Each row below holds a small network's activations on one record, seen along a few directions.
Each row is followed by the record's values for the fields Y, D, B, E, N.
Not every record has every field; a missing one is written absent.
The largest differences between rows may come from other fields.
Strong random noise was added to every row along 3 fixed directions; ignore it. To show where, here is one row again and again, with new noise each time:
[-221   68  269  130   76  227  127 -127 -308   -4  114 -437 -136  -86
  375  -14   99  235  242 -131  133]
[-150  108  133  194 -102   58    5 -259 -375    1 -200 -479  404  -11
  -47  -72   45  511  155 -246  256]
[-110   56  148  120  -79  207  -84 -214 -365   57  -70 -431  284  -27
  -38   18   43  397  216 -217  313]
[ -84   28 -104   37 -225   61  -19   65 -310   -8  -74 -298 -209 -151
  292  -23   31 -220  -99  -80 -210]
[-209   53  223  101   52  226  123  -66 -295   -7  136 -403 -251 -112
  438   -5   96   97  192 -100   43]

[ -51    8  -76   57 -108   79 -251  -35 -178 -122  -54 -197 -135  -36
   52  -35   -7 -252   47  130  -63] | <Y:y5 D:d1 B:b2 E:e1 N:n4>
[ -63  -11   -8   48   55  -44   44  -26   78  -95  -37 -162   26   80
   49 -155   22  152  116  140  -59] | <Y:y7 D:d1 B:b1 E:e1 N:n7>
[ -64 -117  220    9  315  257  -22 -239   59 -117  110   23  -55  212
  233    8   32  104  112  234   99] | <Y:y2 D:d1 B:b2 E:e1 N:n3>
[-169   43  -51   30 -132  126   30   41  -73   -4   79 -164 -322 -172
  311  -36   73 -247  -71  -40 -128] | <Y:y10 D:d1 B:absent E:e4 N:n2>
[ -14  103   -5    1 -195 -107   26 -126  -53  119 -145  -25  171  -60
 -264  137   10  196  -10 -151  226] | <Y:y8 D:d1 B:b2 E:e1 N:n2>
[  78  -81 -246  118 -240 -109 -158  -83 -150 -198 -271 -100  269   72
 -157 -155   15   30  -62   -2 -141] | <Y:y7 D:absent B:absent E:absent N:n7>
[-136   81  261  219  322 -244  365 -237   70 -157 -122 -117  289  170
  108 -344   16  392   67   46  -97] | <Y:y4 D:d2 B:absent E:absent N:n3>
[-137  200 -144  -12  -44 -517  263  114  177  -97 -365  143  109   38
 -127 -130 -160  205 -343 -250 -157] | <Y:y1 D:d1 B:b2 E:e1 N:n7>
[ -44 -147  298   24  351  259  134 -103  180 -123  181   56 -120   94
  256  -81   42  113  139  171   -7] | <Y:y1 D:absent B:absent E:absent N:n3>
[  67 -229   77 -208   87  567 -240   -5  -61   56  442   61 -426  -20
  439  235  102 -493  262  238  -24] | <Y:y4 D:d1 B:b1 E:e3 N:n3>
[  83 -165 -154   -1 -228  178 -285  -56 -260   30  -49 -109  114  -95
 -173  -11   18  -53   41  -30   66] | <Y:y10 D:absent B:absent E:absent N:n2>
[ -32   -7   30   29  158  -82  136   -8   54  -26   51   19 -116   92
  151 -177  -18 -151   11   88 -237] | <Y:y4 D:d2 B:absent E:absent N:n3>
[ -31  -10  109    4  -90  -74  144 -210  -91   54 -171 -131  337  -27
  -37  120   19  397  -64 -210   95] | <Y:y10 D:d1 B:absent E:e4 N:n2>
[  95   55  255    8  171   41   -9 -143   82  156   67 -155  315  190
 -311  -35  -81  515  348 -124  539] | <Y:y6 D:d1 B:b1 E:e2 N:n3>
[-316  255   38  300  -96 -103  203 -125 -214  -71 -204 -368   76   11
  126 -227   92  208  104    7  -18] | <Y:y8 D:d1 B:b3 E:e3 N:n1>
[ -97  -23  200   76  314   67  209   73  145  -55  206  -29 -339  105
  294  -97   35   45  213  122 -121] | <Y:y7 D:d2 B:absent E:absent N:n7>
[  35  -18   21   77   44   -2  -89   54   64 -109  -43  -17   56   82
 -161 -154  -54  -50 -112   30  -26] | <Y:y10 D:d2 B:absent E:absent N:n7>
[-224  266  401  259  505  -96  358   42  104 -122   20 -177  -52  190
  128 -398    4  472  374  -47  286] | <Y:y7 D:d2 B:absent E:absent N:n3>
[  54 -122 -154  -65  -60  -28  128  141   52   39  -16  227 -303  -55
  164   24   71 -370 -187  204 -307] | <Y:y2 D:absent B:absent E:absent N:n1>
[-231  -23  225  366  155 -130  243 -243 -157 -228   -7 -263   81   20
  361 -135  121  360  135   58  -44] | <Y:y3 D:absent B:absent E:absent N:n4>
[  35  -36   62 -176  162  134   15   35   87   91  286   93 -215    5
  111   15  -41 -139   85   98  -34] | <Y:y4 D:d1 B:b1 E:e1 N:n3>
[-162  -30  153  144  111   61  124 -310 -167 -173   -2 -215  259   71
  319 -141   83  167  180  118  -46] | <Y:y4 D:d1 B:b3 E:e2 N:n3>
[ -70 -140  176   68  249  151  129 -173   -6   27  164  -46  -13   14
  140   24  134  266  178   69  160] | <Y:y2 D:absent B:absent E:absent N:n2>
[  64  -21  -35  -74   -6  -35  151   28  -34   54  145  196 -306 -173
  326  208   18  -96 -181   36 -187] | <Y:y3 D:d1 B:b2 E:e2 N:n2>
[-117  105  191  -79   84   86  112   48  -61   97  107  -73  -66 -136
    6  114  -49  210  104 -230  282] | <Y:y10 D:d1 B:absent E:e4 N:n2>
[ 154 -106   12 -283  -35   74   30  149  109   35  253  355 -268  -47
  152  202   36 -331 -141   81 -154] | <Y:y9 D:d1 B:b3 E:e1 N:n3>
[   2  184 -135   35   -6 -280  -54  -12  -49  113 -153   67  337    8
 -412  111 -164  360  -58 -262  302] | <Y:y3 D:d1 B:b2 E:e2 N:n4>
[  65 -107 -137 -238  109  350 -304  328  123  143  372   34 -567  -30
  117    9  -89 -626  240  180  163] | <Y:y6 D:d1 B:b1 E:e2 N:n3>
[-128  -53  414 -112  132  716  -33  -55 -224  200  630 -131 -483 -128
  223  412   42  -19  568   16  511] | <Y:y8 D:d1 B:b2 E:e3 N:n1>
[  -1  -24 -165  114 -128 -134  -39  -62   49 -101 -140 -162  190  -60
   33 -159  -65  -36  -83   47  -78] | <Y:y6 D:d1 B:b1 E:e2 N:n4>
[  87  -50  -19 -374   -2   62  -52  239  103  166  277  362 -263  -29
 -107  273  -72 -306   -2 -116  167] | <Y:y9 D:d1 B:b3 E:e1 N:n3>
[  30  -52  -56  -40  -80  331  -97  -78 -169   64  105   53  -73  -36
  131  207   33 -135   43  117   71] | <Y:y2 D:d1 B:b2 E:e1 N:n1>
[-304   84  270  242  188  -29  332  -89 -166 -113   92 -353 -259 -108
  361 -289  122  227  207  -22  -30] | <Y:y10 D:absent B:absent E:absent N:n2>
[  74  -12 -179   64 -100  -63 -107 -166  -37  -58 -164  -10  536   91
 -397  -56    0  233  -74 -145   77] | <Y:y9 D:absent B:absent E:absent N:n7>
[-333  344  183  407  278 -518  631 -118   94 -288 -245 -477   84   -5
  457 -457   16  425   10  -81 -143] | <Y:y6 D:d1 B:b2 E:e3 N:n4>
[  -9  251 -213   -5  -29 -393   89  328  126  -37 -251   83  -80   56
 -132 -343 -148  -46 -190  -50 -118] | <Y:y7 D:d1 B:b1 E:e1 N:n3>
[   8    9  -41  160  142  -10  -28  -46   84  -69  -57  -97  144    4
  -24 -175  -46   68   72   76  -40] | <Y:y6 D:absent B:absent E:absent N:n4>
[ 164 -292  140 -209  252  445 -218 -205   62   53  263  155   76   82
 -130  151    6   13  263  126  242] | <Y:y4 D:absent B:absent E:absent N:n3>
[ 146  -25 -141 -243  -84   80 -245  153   59  158  165  145   68   29
 -414  138  -74 -210   -1   29  111] | <Y:y9 D:d1 B:b3 E:e1 N:n7>
[  46    9   34   -7 -159   27 -120 -320 -126   48 -192   21  573   23
 -191  155   83  401   93 -176  208] | <Y:y4 D:d1 B:b3 E:e3 N:n5>
[ 123 -126  -26 -135 -165  154 -141  -67   69    8  -33  214  208   28
 -153  139 -120   85 -160  -47   15] | <Y:y1 D:d1 B:b1 E:e3 N:n3>

Which values does each new row have?
[ 309 -362 -281 -240 -307  250 -289  -34  -68  175  -45  384  210  -25
 -309  379    3 -250 -161   87   40] | <Y:y2 D:absent B:absent E:absent N:n1>
[ -26  115 -112  181 -212 -159   43 -101 -255  -69 -137 -120   66 -136
  149  -40   30   91 -154  -39  -97] | <Y:y3 D:d1 B:b2 E:e2 N:n2>
[ -69   23  -40  115  170 -107  149   30  -22   12  -88  -60   82   54
   11 -123    8  102  -49   -5   41] | <Y:y2 D:absent B:absent E:absent N:n2>
[   9   -3 -145 -167   31  281 -154  260   56   32  410   31 -483  -66
  217   49   74 -574   -2  146 -157] | <Y:y9 D:d1 B:b3 E:e1 N:n7>
[  99 -207 -112 -126  -91  161 -100   90   68  -72  129   62 -194   -3
  225  102   52 -245    9  206 -165] | <Y:y7 D:d1 B:b1 E:e1 N:n7>
[  24  -41   93  -85   58   86   14  159   87  218  133    4 -267   -5
  -63   78  -31 -191    1 -104   72] | <Y:y10 D:d2 B:absent E:absent N:n2>
[ -11  -97  -87   14  111  -29   94   33   64   28   11   35 -159  -11
   97  -91   86  -98  -84  144 -146] | <Y:y2 D:absent B:absent E:absent N:n2>
[  50 -152  -60  151 -139   40 -194 -207 -211  -58 -110 -101  374    8
 -179   81   65  215   73  -13  168] | <Y:y3 D:absent B:absent E:absent N:n4>
[ 130 -168  136  -84  142  149   10 -240   57  -67   32  163  228  102
  -71   80  111  246  114    8  143] | <Y:y9 D:absent B:absent E:absent N:n3>
[ -70  239  -73   99 -295  -76  152   -5 -157   38 -139 -130   38 -135
 -112   52   -7   23  -45 -128   72] | <Y:y8 D:d1 B:b2 E:e3 N:n1>
[ -71   70 -109  255  -66 -282  224   76  -57 -273 -212 -129  -51   56
  277 -317   19    3 -148   43 -440] | <Y:y7 D:d2 B:absent E:absent N:n7>
[ -97  -64  141  217  176  244  -45  -37 -159  -98  285 -189 -222  -57
  324  -14   88  -35  220  143   50] | <Y:y3 D:absent B:absent E:absent N:n4>
[-170  143  -32  176  281 -479  423   71  176 -307 -256 -116 -315   47
  398 -652   31 -214 -243  275 -680] | <Y:y4 D:absent B:absent E:absent N:n3>
[ -4 -24  92 -86  13 -20 148 -61  40  -8 167 106 156  27  26 160  64 185
 -18 -88  49] | <Y:y9 D:d1 B:b3 E:e1 N:n7>
[ -75  -74  378    8  399  256  222  -50   78   63  282  -69 -236  -29
  325   42  100  170  171  -29  123] | <Y:y10 D:absent B:absent E:absent N:n2>
[ -27    8 -113   91   83   29 -299 -142   21  -93 -198 -183  283  255
 -346 -189  -24   46   67  234  165] | <Y:y2 D:d1 B:b2 E:e1 N:n7>
[  36 -122  186   -5  -24  220  -71 -297    1  -78  -82    2  447   91
 -101   76  -24  456   73  -24  192] | <Y:y1 D:d1 B:b1 E:e3 N:n3>
[-154   96  145  139  215   34  125   36  -95 -145   63 -320  -29   66
  226 -215  -19  286  244   34   79] | <Y:y7 D:d1 B:b1 E:e1 N:n7>
[ -66   53 -106   12  -55  -30  -15  -75 -143   64 -124  -77  106   18
  -49   94  -12   62  -13  -93  176] | <Y:y2 D:d1 B:b2 E:e1 N:n2>
[  45  115 -115  -20 -281  495 -426  -62 -286  224   52 -177  116  -60
 -429  230   -4  -61  289  -91  498] | <Y:y8 D:d1 B:b2 E:e3 N:n1>
